Each row below holds a small network's activations on one input, seen along a few directions.
Each table varies a few parts of the input and shows all the possible inputs, shuffled.
A made-up example of a description, with smaller parts first: one of 6 places along a line, together with either a single point or one of 11 places along a line or (one of 3 separate values, together with one of 5 places around a ring).
Shared parts are said once, and a part with two or three values counts as separate values.
(in the rows, 128 means zero)

Other details of the inputs shift rows strongly along two fixed directions, in all tables alike. That doesn't count.

Rows:
x1: [122  84 125 102  93 123 164 189 142  64  66]
x2: [148 169 153 130 135 146 120 142  88 147 123]
x3: [111 141 116 151 149 129 111  77 129 183 189]
x4: [107 107  99 149 121 148 149 146 133 112 120]
x5: [ 85 109  66 185 128 159 144 100 116 191 174]
x6: [118 153 124 130 129 137 102  99 139 144 147]
x7: [130 143 139 102 116 123 110 124 144 113 121]
x8: [147 235 181 131 159 152  66  89 108 169 176]
x9: [113  84  96 161 140 131 158 130 120 136 136]
x10: [102 112  83 166 113 156 147 134 131 153 151]
x11: [142 186 180  88 142 115  73  92 156  99 132]
x12: [134  58 129  96 108 101 174 175 128  70  63]
x13: [152 128 141 111 131 103 119 123 140 121 124]
x14: [ 80 117  73 186 119 165 144 115 130 187 185]
x15: [166 172 182  80 144  83  75  93 151 123 138]
x16: [134  90 105 120  99 121 157 166 131 104  90]
x17: [110 137 125 158 162 131 112  70 129 172 187]
x18: [169 159 189  86 151  87  87 101 152  98 131]
x19: [110  87  89 143 102 131 159 152 128 137 119]
x20: [181 198 202  94 158 113  85 116 101 133 122]
x21: [149  68 111 102 106 101 166 181 124  80  54]
x22: [ 94 115  64 192 135 158 140 105 117 189 179]
x23: [164 101 174  66 119  76 133 160 145  58  66]
x24: [ 81 110  93 162 121 159 149 125 132 142 156]
x25: [121  82 103 113  97 121 160 162 127 106  87]
x26: [135 151 127 123 128 130 105 119 141 123 129]
x27: [162 209 207  92 146 135  86 134 114  98 113]
x28: [130  71 103 118 111 113 163 155 121 110  79]
x29: [121 108 124 168 144 157 171 156  74 152 126]
x30: [119 157 138 136 135 139 108 109 150 127 161]
Each input here is: one of 5 places along a line, together with either a single point or one of 5 places around a ring.
Question: Changing only the place on the line of 5 turns x26 into x22. The same change can be made to x10. Which row results?
Answer: x16
Question: List by row number the other rows that have the place on the line of 5 in common with x28.
Answer: x3, x13, x15, x20, x21
Question: Change only the place on the ring of 5 in x23. List by row number the other rows that result.
Answer: x9, x12, x17, x18

Rows:
x31: [186 162 196  57 117  91 103 145 125  80  65]
x32: [ 97 138  85 165 116 147 116  99 151 164 172]
x33: [127 103 125  95  84 135 153 191 146  62  59]
x34: [156 227 195 104 163 129  56  85 127 133 162]
x35: [171 160 171  83 149  85  83  89 143 120 118]
x36: [ 82 138  66 210 131 183 143 111  97 227 202]
x37: [ 97  48  70 177 110 154 207 172  82 154 106]
x38: [134  60  85 120  93 119 174 178 115 107  69]
x39: [135  73  82 116  85 124 166 187 124 110  66]
x40: [ 72 112  77 213 151 186 160 119  88 198 189]
x41: [114 165 131 189 178 144 109  60 109 223 230]
x42: [152 132 145 119 152  97 108  96 135 145 151]
x43: [104  49  83 152 112 121 179 154 135 111 112]
x44: [126  81 121  95  89 126 172 198 138  53  48]
x45: [162 170 204  56 135  93  84 116 159  57  96]
x46: [122 172 138 118 140 118  75  74 157 145 174]
x47: [106  86 113 144 126 137 165 148 134 108 129]
x48: [153 210 176 107 142 137  74 114 129 122 135]
x49: [113 130 124 126 137 113 114  94 151 135 149]
x50: [151 146 172 113 150 120 116 129 116 105 129]
Question: Changing only one part turns x37 into x36. The same change can be made to x40. Which row results?
Answer: x48
Question: What is each input in this table made of?
Answer: one of 4 places along a line, together with one of 5 places around a ring
Question: Change only the place on the ring of 5 in x38. List by row number the other rows that result.
Answer: x31, x34, x44, x46
Question: Start at x43 and move only the place on the line of 4, one step at a time. The first step leads to x49. Which rows follow, in order?
Answer: x46, x32

Rows:
x51: [137 141 104 172 131 157 145 147  76 182 137]
x52: [137  75 122  99  98 129 179 192  70  98  27]
x53: [129 109 105 142 112 118 142 139 137 143 137]
x54: [146 142 157 124 151 119 111 122 139 102 126]
x55: [114 184 116 133 135 142  77  77 154 159 175]
x56: [157 159 190  66 132  88  82  92 158  99 117]
x57: [151 153 165 121 157 131 128 123  75 149 116]
x58: [128  73 134 104 118 119 172 175 127  59  53]
x59: [116  77 120 136 127 119 171 145 123 121 117]
x60: [133 164 134 134 134 128  91  78 155 167 180]
x61: [114 150 137 131 146 130  99  71 139 145 173]
x62: [104 109  84 153 111 143 140 117 139 169 157]
x63: [107 127 103 164 146 142 129 122 129 146 162]
x64: [ 83  62  79 150 107 151 175 145 122 112  96]
x65: [149 143 137  95 111 109 111 150 149  87  96]
x66: [175 137 183  91 141  88 109 131 146  97 113]
x67: [103 143  89 147 115 144 112 108 142 170 166]
x68: [182 168 184  82 129  84  85 114 159 103 122]
x69: [120 138 118 154 145 129 117 118 131 157 170]
x70: [128 102  96 132  96 122 149 169 135 118 104]
x71: [137 126 162 100 140  97 121 115 134 117 128]
x72: [ 69 176 129 199 119 239 163 185  83 144 162]
x73: [127 128 109 148 122 136 132 130 136 127 133]
x74: [158  85 146  94 115  90 151 178 134  78  75]
x75: [174 132 158  84 115  95 118 151 149  69  89]
x76: [119 141 107 146 128 143 116  95 143 153 167]
x77: [ 99  76  65 157  96 161 173 159 133 119  99]
x78: [150 161 184  61 129  84  77  94 156 102 116]
x79: [120 106 111 170 148 139 147 128 122 140 165]
x80: [117 166 147 129 159 122  95  82 134 155 179]
x81: [132 135 100 145 113 162 143 150  81 166 108]
x82: [ 80  92  87 166 135 150 161 125 116 148 145]
x83: [123 126 140  84 115 113 113 125 144  86  88]
x84: [148 114 125 151 141 141 161 171  68 149 101]
x85: [134 126 152 120 150 117 129 111 130 110 137]
x86: [105 165 132 124 139 125  84  73 141 161 176]
Question: What is each input in this table made of?
Answer: either a single point or (one of 5 places around a ring, together with either a single point or one of 6 places around a ring)
Question: Start at x82 and move only the place on the ring of 6, one step at a time. The first step leads to x58. Which rows follow, in order?
Answer: x85, x59, x71, x80
Question: Change only the place on the ring of 6 in x61. List by row number the other rows that result.
Answer: x56, x64, x78, x83, x86
